A small network was shown many inputs. Here are its activations along a few directions, one row for each input.
Each table varies a few parts of the input and shows all the possible inputs, shuffled.
A made-up example of a description, with smaller parts first: line(6) and (point or ring(9) or (values(3) and ring(8))).
Shared parts are said once, and a part with two or three values counts as separate values.
In the rows, 128 means zero.

Other details of the inputs shift rows strongly along two fixed directions, in all tables alike. That doesn't count.

A family of inputs:
r1: 116	147	99	149	140	114	157	101	161	91	180	167
r2: 161	108	157	82	160	151	62	172	138	137	79	124
r3: 97	121	125	152	148	117	115	94	154	109	155	200
r4: 107	154	117	173	123	114	163	91	147	76	176	166
r5: 154	114	112	71	145	151	55	162	144	160	87	104
r6: 171	111	129	93	150	132	98	207	148	159	88	115
r7: 116	151	138	102	97	147	153	111	87	154	108	87
r8: 98	126	122	160	133	120	122	81	157	111	149	194
r9: 131	142	157	128	90	153	111	113	121	163	112	92
r10: 132	152	100	156	145	93	140	96	136	91	183	171
r11: 121	109	133	134	90	140	128	122	100	136	125	63
r12: 145	117	91	105	221	117	100	164	174	76	147	190
r13: 172	134	99	70	155	144	85	186	144	126	108	82
r14: 129	138	153	122	77	158	112	106	113	159	124	94
r15: 86	136	123	171	103	121	146	57	148	124	170	183
r16: 135	157	151	113	104	116	142	109	74	147	100	98
r17: 114	141	112	150	157	111	144	117	155	75	176	178
r18: 133	108	159	134	94	134	145	122	115	133	121	73
r19: 180	132	111	65	158	150	93	184	148	129	116	86
r20: 166	82	141	89	167	132	91	179	145	122	82	91
r21: 128	71	90	107	221	101	103	147	184	108	140	174
r22: 107	161	161	126	72	137	177	94	86	146	107	89
r23: 141	127	97	51	165	140	96	167	118	155	72	97
r24: 131	141	140	153	54	150	153	135	95	162	134	90
r25: 99	162	102	177	120	119	170	80	143	99	193	154
r26: 125	141	175	176	58	144	156	140	82	135	122	106
r27: 118	151	160	116	102	135	153	118	95	133	86	99
r28: 93	127	103	117	187	106	143	113	138	105	131	196
r29: 148	114	161	142	97	114	128	116	89	133	124	76
r30: 115	116	188	162	74	133	155	112	90	115	129	75
r31: 136	167	173	142	74	136	157	124	114	116	140	74
r32: 126	150	147	172	55	144	161	130	98	164	129	89
r33: 114	152	162	110	105	131	156	119	98	145	97	94
r34: 145	151	156	172	52	118	149	125	78	155	130	100
r35: 128	102	97	99	207	114	77	135	193	128	131	202
r36: 106	139	122	171	116	101	123	59	126	125	169	187
r37: 115	109	89	87	232	113	111	145	149	105	110	205
r38: 171	108	135	96	151	135	94	214	137	144	85	121
r39: 149	131	115	57	177	140	108	167	128	161	70	100
r40: 113	120	86	162	136	111	152	124	157	129	161	193
r41: 97	90	125	166	159	113	140	104	132	87	160	169
r42: 133	106	145	125	97	146	133	124	105	140	130	66
r43: 96	101	98	165	153	113	149	89	146	115	170	154
r44: 176	110	126	99	147	136	95	207	145	146	77	119
r45: 84	134	76	190	95	117	159	98	124	131	178	173
Each input here is: values(5) and (point or line(8)).
Q: The inputs of r26 and r41 match in every part but the values(5) part. If r34 is changed in the same way as r26 into r41, which row does it become?
A: r29
Q: Which other rows does r9 become when the line(8) part takes its other values? List them by row number.
A: r2, r3, r5, r8, r14, r15, r35
Q: List by row number the other rows that have the values(5) part in common with r1.
A: r4, r10, r12, r13, r17, r19, r25, r31
Q: Start at r45 and move only the line(8) part, one step at a time. The first step leads to r24. Which rows follow, in order?
A: r32, r40, r6, r44, r38, r26

A family of inputs:
r46: 170	149	76	81	143	148	121	210	123	180	101	102
r47: 101	97	109	154	137	104	100	92	147	157	152	212
r48: 60	179	122	152	112	117	175	46	105	84	170	169
r49: 141	73	115	111	107	146	77	140	129	180	111	62
r50: 185	66	164	95	189	133	53	195	143	126	64	122
r51: 55	124	73	165	103	128	174	26	115	149	182	138
r52: 144	131	79	135	192	87	149	148	181	66	174	169
r53: 104	153	130	160	159	108	154	88	163	73	181	168
r54: 145	166	124	81	119	159	107	143	129	189	88	100
r55: 113	204	175	123	63	148	173	91	79	131	121	62
r56: 102	137	146	219	91	126	152	76	150	98	203	172
r57: 169	85	58	147	210	111	104	211	191	94	181	196
r58: 65	152	118	160	100	115	170	33	104	157	160	193
r59: 154	97	90	21	207	138	92	161	132	128	88	58
r60: 76	154	124	128	146	100	171	51	105	103	158	181
r61: 124	103	135	61	159	147	107	159	121	184	43	127
r62: 176	160	95	56	157	123	132	189	129	124	97	83
r63: 156	131	140	118	98	150	75	161	144	186	100	105
r64: 139	133	91	128	193	106	135	132	180	57	169	179
r65: 109	78	85	120	214	102	127	99	171	68	176	137
r66: 151	119	193	149	78	154	96	144	120	115	124	91
r67: 202	106	138	111	133	150	81	201	159	115	116	103
r68: 128	200	156	124	50	148	183	103	73	114	125	61
r69: 164	143	174	193	24	138	161	145	107	121	156	60
r70: 137	155	155	176	7	153	134	120	99	167	131	84
r71: 73	101	155	158	169	98	171	87	139	68	143	183
r72: 131	81	211	152	92	145	126	146	110	127	93	99
r73: 95	113	97	160	127	120	89	103	159	139	156	206
r74: 151	176	112	100	118	136	167	180	90	123	123	73
r75: 160	131	111	152	75	141	118	196	115	176	130	95
r76: 93	96	86	65	251	102	126	133	157	99	98	212
r77: 118	147	96	179	153	99	185	138	142	65	201	158
r78: 145	66	115	125	212	104	78	139	182	104	153	217
r79: 150	168	111	98	90	158	130	140	115	170	101	99
r80: 172	97	166	64	217	118	80	182	134	100	54	105
r81: 101	82	93	153	177	101	86	110	152	148	119	223
r82: 119	165	145	102	82	159	116	115	99	172	93	99
r83: 71	133	97	150	152	112	147	60	114	148	122	206
r84: 77	155	156	183	114	110	165	59	128	57	185	161
r85: 176	125	109	126	84	131	99	189	139	178	110	94
r86: 99	100	189	159	49	143	129	119	92	180	83	106
r87: 159	118	128	25	225	124	83	176	116	128	35	115
r88: 132	188	126	146	27	144	181	116	85	178	124	69
r89: 133	142	218	130	90	124	150	102	88	106	118	73
r90: 137	83	171	165	66	152	127	109	107	124	151	35
Q: What is each input in this table made of?
A: ring(5) and (point or line(8))
Q: The inputs of r81 and r83 match in every part but the ring(5) part. If r73 is changed in the same way as r81 into r83, which row does it become?
A: r82
Q: The inputs of r57 and r75 match in every part but the ring(5) part. If r56 is changed in the same way as r57 into r75, which row does it become?
A: r63
Q: Which other rows does r89 become when the ring(5) part takes its other values? List them by row number.
A: r47, r58, r60, r78
Q: Which other rows does r65 become when the ring(5) part takes its other values? List them by row number.
A: r49, r51, r59, r90
Q: Which other rows does r74 become when the line(8) part takes its other values? List them by row number.
A: r48, r55, r60, r62, r68, r76, r87

A family of inputs:
r91: 142	111	71	96	214	110	93	157	182	109	139	186
r92: 135	135	146	143	82	140	140	133	110	143	125	98
r93: 130	96	75	115	199	112	102	140	174	115	148	184
r94: 112	124	87	151	155	110	128	120	157	118	161	192
r95: 143	120	127	57	157	140	93	161	130	151	73	114
r96: 120	149	145	119	96	132	144	103	94	146	98	100
r97: 76	139	102	152	136	109	158	65	114	125	162	187
r98: 95	132	119	175	125	113	155	78	138	97	177	177
r99: 149	121	146	110	128	134	109	151	126	127	109	93
r100: 136	147	150	140	85	138	132	127	111	139	128	95
r101: 69	145	101	158	133	123	161	64	123	121	155	180
r102: 170	108	127	76	161	138	89	182	142	134	94	91
r103: 174	105	138	87	154	140	82	188	143	145	85	110
r104: 150	114	136	116	120	137	112	160	126	144	107	99
r105: 138	100	86	104	219	109	102	153	177	101	135	197
r106: 94	136	104	171	130	111	169	89	135	101	178	176
r107: 127	141	171	157	68	141	143	108	102	133	132	94
r108: 121	135	165	163	66	136	144	117	99	137	128	93
r109: 91	124	110	179	126	110	148	81	139	106	178	176
r110: 127	146	155	153	66	141	150	111	101	138	137	88
r111: 113	146	157	118	101	135	145	105	103	154	106	98
r112: 120	144	172	156	73	134	156	114	93	122	128	84
r113: 143	145	147	122	110	134	133	147	114	129	116	97
r114: 160	115	134	91	150	135	109	174	130	130	98	95
r115: 165	122	128	88	144	139	103	170	136	134	103	95
Q: What is each input in this table made of?
A: values(5) or (line(4) and line(5))
Q: Start at r91 and move only the line(5) part, one step at a time. The first step leads to r115. Which rows follow, in order?
A: r102, r99, r98
Q: Start at r103 and move only the line(4) part, one step at a time. The first step leads to r107. Which rows follow, in order?
A: r98, r105
